These are the activations of a small neural network, seen along a few directions. Each row is one input.
In each table, some parts of the input vary, and every possible input appears once, in random order.
A made-up example of a description, with smaller parts first: values(2) and (point or ring(9) or (ring(5) and line(6))).
Shared parts are said once, and a part with two or three values counts as separate values.
(in the rows, 128 means zero)

Other details of the inputs vary at random and push rows far along two fixed directions, the same in every table; ignore that.

Rows:
row 1: [108 127 124 150 152 115 131 118 132 131 159 161 140]
row 2: [174 157 145 148  91 164 160 152 169 134  59  76 116]
row 3: [116 107 123 112 137 113 111 119 104 122 140 124 133]
row 4: [131 108 116 124 124 124 135 130 128 141 140 170 131]
row 5: [160 114 127 135 100 138 147 125 144 147 105 127 130]
row 6: [118 129 123 111 132 123 126 136 100 129 123 134 119]
row 7: [112 112 119 120 141 109 124 123 108 129 151 173 127]
row 8: [119 126 135 128 129 129 117 132 132 122 143 119 137]
row 9: [170 141 138 159 115 139 158 122 169 140 111 145 116]
row 10: [121 108 115 131 125 121 144 116 133 140 140 157 143]
row 11: [162 128 128 139 114 133 153 111 142 150  94 128 121]
row 12: [109 115 119 104 129 118 113 138  98 126 144 142 131]
row 13: [ 75 127 125 104 144 121  89 148  94 107 157  93 146]
row 14: [126 159 134 128 118 145 131 148 131 127  86  72 127]
row 15: [131 129 121 127 135 117 140 116 118 142 130 171 123]
row 16: [101 124 131  96 135 132  84 147 102  96 146  82 133]
row 17: [119 117 131 132 143 114 112 114 130 123 175 161 134]
row 18: [117 135 126 152 145 120 139 119 138 139 144 150 133]
row 19: [144 120 123 141 107 137 163 127 152 142  94 134 129]
row 20: [108 104 118  94 129 125  95 135  94 114 138  96 141]
row 21: [155 134 132 173 112 138 169 128 181 152 106 153 128]
row 22: [133 148 133 126 136 125 116 119 124 122 134 131 114]
row 23: [162 140 134 152  84 168 164 158 178 146  71  93 127]
row 24: [159 148 141 153 116 145 156 129 163 140  97 116 120]
row 25: [138 147 129 103  87 164 141 169 120 118  40  30 122]
row 26: [138 118 130 137 126 129 121 123 142 127 156 161 122]
row 27: [118 135 131 132 159 107 115  99 124 125 167 161 128]
row 28: [124 121 133 140 149 111 120 111 136 122 166 165 128]
row 29: [151 112 117 142 102 143 166 128 160 149 102 142 137]
row 30: [ 95 132 120  92 130 131 113 144  88 110 105  67 132]
row 31: [127 139 135 145 147 119 133 105 141 134 144 151 132]
row 32: [168 133 140 170 112 139 166 121 184 146 107 152 124]
row 33: [133 139 133 126 132 127 115 131 122 115 135 125 114]
row 34: [ 78 133 131  71 142 122  54 155  66  81 159  65 127]
row 35: [100 121 114 119 150 110 129 105 107 128 144 149 140]
row 36: [137 136 134 142 144 119 132 111 139 131 149 152 121]
row 37: [115 110 129 140 144 120 119 116 138 127 172 160 143]
row 38: [121 122 131 133 148 109 109 114 125 118 171 168 121]
row 39: [125 134 130  90 116 141 109 149  91 114  84  43 121]
row 40: [121 159 138  92 122 141  93 159  96  98 102  45 108]
row 41: [130 120 122 130 132 119 140 125 119 138 133 172 123]
row 42: [125 106 122 129 144 109 126 104 114 133 152 159 135]
Each input here is: line(6) and (values(3) or line(4)).
- Changing only the line(6) part turns row 19 into row 25. The same change can be made to row 32. Which row results? => row 2
- Changing only the line(6) part turns row 14 into row 18. The same change can be made to row 35. Which row results? => row 30
- Change only the values(3) part in row 25. List by row number the other rows that result. => row 41, row 42
- A walk changes only the line(4) part. It starts at row 33 and steps to row 9. List the rest of the walk in order. => row 2, row 1
- Change only the values(3) part in row 4. List by row number the other rows that result. => row 20, row 29

Rows:
row 43: [182 141 136 115  75 160 156 161 143 128  40  80  99]
row 44: [ 83 103 115  97 124 134  97 156 102 114 148  96 156]
row 45: [145 128 121 115  70 168 159 169 141 147  40  52 140]
row 46: [187 163 150 115  85 163 130 150 144 124  57  52  97]
row 47: [104 133 130 106 154 115  99 113  91 113 141  90 136]
row 48: [169 107 107 151  99 132 192 107 153 182  99 202 124]
row 49: [154 101 113 134 112 122 159 113 138 164 132 208 126]
row 50: [143 120 125 149 157 101 134  73 132 146 173 200 122]
row 51: [127 139 139 166 160 107 121 110 149 129 194 205 119]
row 52: [ 78 123 136 108 164 115  62 126 105  89 199  92 147]
row 53: [ 83 110 120 104 144 116 108 132  97 103 135  96 148]
row 54: [160 107 115 157 126 113 179  93 151 155 123 213 117]
row 55: [120 135 139 187 159 115 136 107 182 134 202 209 138]
row 56: [ 73 152 125  99 176 102  80 125  70  98 172 123 121]
row 57: [ 97 163 140  95 151 121  78 149  86  92 148  97 113]
row 58: [124  93 123 166 143 113 146 103 167 134 182 208 145]
row 59: [ 95 161 139 125 140 133 106 150 122 107 124  71 134]
row 60: [216 118 137 186  79 153 201 122 210 164  78 183 104]
row 61: [ 69  99 112  70 143 112  67 150  53 103 170 107 144]
row 62: [155 137 127 118  89 158 164 155 133 130  28  53 119]
row 63: [ 85 106 102  87 132 118 119 136  72 133 121 107 151]
row 64: [128 114 131 165 160 104 132  78 156 142 184 187 146]
row 65: [159 179 144 146 101 161 162 155 157 137  50  67 110]
row 66: [137 141 146 111 127 134  87 139 115 105 134  75 115]
- Describe the family of inputs behind these rows. => line(4) and ring(6)
- Changing only the line(4) part turns row 56 into row 54. The same change can be made to row 55. Which row results? => row 58
- Change only the ring(6) part in row 66. List by row number the other rows that result. => row 46, row 47, row 50, row 52, row 64
- Change only the line(4) part in row 47. List by row number the other rows that result. => row 62, row 63, row 65

Rows:
row 67: [152 138 133 146 120 133 149 121 149 140 110 136 120]
row 68: [136 132 130 141 134 123 136 116 138 134 136 152 125]
row 69: [136 124 131 143 128 127 134 122 146 132 141 151 129]
row 70: [155 144 135 145 108 145 152 136 156 139  92 114 120]
row 71: [154 134 133 141 118 134 141 124 147 136 119 138 117]
row 72: [137  99 113 121 113 126 148 124 123 147 117 156 133]
row 73: [132 131 130 143 133 124 136 119 140 135 137 149 128]
row 74: [ 96  94 105 107 144 105 124 113  90 134 153 164 144]
row 75: [103 120 126 125 154 108 105 115 112 119 175 155 135]
row 76: [106 122 127 122 156 107 105 113 110 118 173 157 131]
row 77: [151 136 133 146 118 137 146 127 151 137 113 135 120]
row 78: [107 138 130 111 132 131 109 144 110 111 121  83 131]
row 79: [149 129 133 144 112 141 142 133 156 136 116 126 128]
row 80: [150 131 133 147 115 137 146 129 156 137 117 136 125]
row 81: [134 131 130 138 135 122 133 116 133 133 136 147 125]
row 82: [134 106 110 128 115 126 159 119 126 152 108 157 135]
row 83: [119 146 135  94 119 142  98 158 102 102 104  55 119]
row 84: [101 121 125 125 156 108 107 114 111 120 173 155 135]
row 85: [128 144 136 108 113 144 110 155 118 112 103  69 121]
row 86: [ 98  92 105 106 143 105 122 114  91 133 154 165 144]
row 87: [ 58 128 126  68 155 118  53 154  58  78 160  52 143]
row 88: [152 140 134 147 120 135 151 123 152 140 110 138 120]
row 89: [161 140 136 144 107 145 148 135 157 138  99 121 116]
row 90: [152 138 133 151 119 136 152 124 155 142 111 139 122]
row 91: [ 98 119 124 127 156 108 110 114 114 119 172 153 139]
row 92: [ 95 118 123 128 157 109 111 113 115 122 173 150 144]
row 93: [160 143 135 147 108 145 153 135 157 139  93 118 118]
row 94: [140 127 131 143 130 126 135 119 144 134 142 156 124]
row 95: [137 123 119  89  86 153 133 166 105 127  57  56 126]
row 96: [137 128 130 137 133 122 130 117 135 132 139 150 123]
row 97: [117 151 135  94 106 156 105 173 109 102  77  17 127]
row 98: [154 135 133 146 120 133 146 120 150 139 115 142 119]
row 99: [132 126 130 144 131 126 136 120 144 133 138 149 130]
row 100: [116 140 132 106 131 131 105 142 106 109 120  87 123]
row 101: [ 98 115 124 127 155 110 108 115 116 120 175 151 142]
- Changing only one part turns row 89 into row 77. The same change can be made to row 75. Which row results? => row 84
- Describe the family of inputs behind these rows. => line(5) and (point or line(6))
